A small network was shown many inputs. Here are its activations along a few directions, one row for each input.
Each table varies a few parts of the input and shows all the possible inputs, shuffled.
Descriptions start from the smaller parts, as in this example, which fits no table here: values(3) and (point or ring(11) or (line(6) and ring(8))).
Shared parts are said once, and a part with two or three values counts as separate values.

Other details of the inputs vary at random and push rows far along two fixed directions, the same in every table; ignore that.

A family of inputs:
x1: [-11  18  19  -7   2 -20 -30  12 -12  10   8   6   6  14]
x2: [  6 -12  -7   4   4  -2  20   0   4  -8   2 -11  -1  -5]
x3: [ -3  -1  -5   4  -9   9 -13  -8  -1   5  -4   3  -9  -3]
x4: [  6 -12 -10   0   2   0  20  -4   3  -9   4  -6   4  -4]
x5: [  7 -10 -10  -1   3  -1  21  -5   2  -8   2  -8   1  -3]
x6: [  2  24  23 -14  21 -29  10  21  -4  -1  11   8  25  16]
x7: [  6 -12  -8  -1   3  -1  20  -3   4  -7   0 -12   1  -5]
x8: [  6 -11 -10   1   2  -1  20  -4   3 -11   3  -6   4  -3]
x9: [  0  13  11 -13  12 -32   2  10  -8  -4  15   0  17  12]
x10: [ -1 -12 -11   7 -12  21  -5 -11   5   3 -10  -3 -17 -11]
x11: [ -5  -4  -1   6  -7  10 -13  -3  -1   5  -4   0 -11  -4]
x12: [  7 -10 -10  -1   3  -1  20  -5   3  -8   3  -7   0  -5]
x13: [ -1 -13 -10  12 -11  21  -5  -9   4   3  -9  -4 -16 -11]
x14: [-12   1  -3   9 -24  29 -41 -12  -3  14 -12  12 -19  -4]
x15: [  6 -12  -8   0   3  -2  20  -4   4  -7   1 -11   1  -6]
x16: [ -3  -3  -4   5 -11  11 -13  -7  -1   3  -3   4  -5  -2]
x17: [  2  24  23 -13  22 -30   9  20  -3   0  11   8  26  16]
x18: [10 -1 -1  2 11  4 28  4  9 -7 -4 -1  6 -2]
x19: [-18  35  28  -3  -7   5 -56  11  -9  24  -7  27  -1  15]
x20: [ -4  -2  -3   3  -9   9 -14  -5   0   4  -6   0 -10  -4]
Description of these inputs: values(4) and (point or line(4)).
Q: Changing only the values(4) part turns x8 into x14. The same change can be made to x18. Which row results?
A: x19
Q: Which other rows does x11 become when the values(4) part takes its other values? List them by row number.
A: x1, x2, x13
Q: Which other rows agree with x4 in the values(4) part? List them by row number.
A: x6, x10, x11, x12

A family of inputs:
x21: [ -8  17  12  -3  -7   3 -29   3  -7   8   3  21   9  12]
x22: [ 12 -47 -32  22 -12  35  35 -19  16 -13 -12 -26 -17 -25]
x23: [ -7   6  -1  -5 -11  16 -20  -8   4  12 -13   4 -15  -6]
x24: [  9   4   2   1  19 -13  27  10   1  -5   5  -4   0   1]
x25: [-11   8  18   5  -4   0 -31  11  -4  13  -5   2  -3   4]
x26: [-11   2  13   4  -9   1 -31   6  -7  11  -1  -1  -4   5]
x27: [ -4   1  -4   6 -17  21 -22 -11  -1   5  -4  17   0   2]
x28: [  6  10  11  -9  16 -18  22  13   1  -9  12   6  27  11]
x29: [  6   0  -4 -18   9 -25  21  -3   0  -8  10 -10  15   4]
x30: [  7 -12 -15 -13   2 -14  24 -10   3 -13   5 -14   7  -3]
x31: [ -9  15   7   0  -3  -6 -30   3 -13  10   7  13  -9   6]
x32: [  5   8   7  -7  21 -29  22  14  -4  -7  17  -2  10   6]
x33: [-10  14   6   0  -5 -11 -33   0 -14   9  10  13  -6   7]
x34: [  6  19  19 -13  21 -31  19  19  -3  -8  14   9  34  16]
x35: [ -5   9   4   7  -4   7 -20   2  -4  11  -4  11 -16  -2]
x36: [ -8  20  12 -11  -4  -1 -28   1  -2  14  -8   8  -6   3]
x37: [  7 -10 -12   0   8 -21  22  -3  -5 -16  17  -8   4  -1]
x38: [ -5  10   5  10  -9  27 -18  -2   3   9 -16  19  -6   0]
x39: [  6  -6   8   3  17 -12  24  13   5  -6   0 -16   9   1]
x40: [ -6   2  -2   3 -16  11 -25  -8  -4   0   0  16   4   6]
x41: [  0 -11 -18  11 -20  51  -8 -21  15  11 -33  -2 -35 -21]
x42: [  5 -24 -10   6   0  -6  20  -2   3 -14   5 -22   5  -5]
x43: [  3  -6   9  -1  14 -16  18  14   2  -6   7 -14  11   2]
x44: [ 14 -31 -32   3  -7  30  41 -23  16 -10 -15 -19 -17 -23]
Q: Changing only one part turns x27 into x28. The same change can be made to x22. Which row results?
A: x43
Q: What is each input in this table made of?
A: values(4) and line(6)
Q: Which other rows does x30 become when the line(6) part takes its other values? List them by row number.
A: x23, x29, x36, x41, x44
Q: Which other rows does x26 become when the values(4) part takes its other values? List them by row number.
A: x21, x31, x44
Q: Which other rows does x30 become when the values(4) part takes its other values? List them by row number.
A: x37, x40, x42
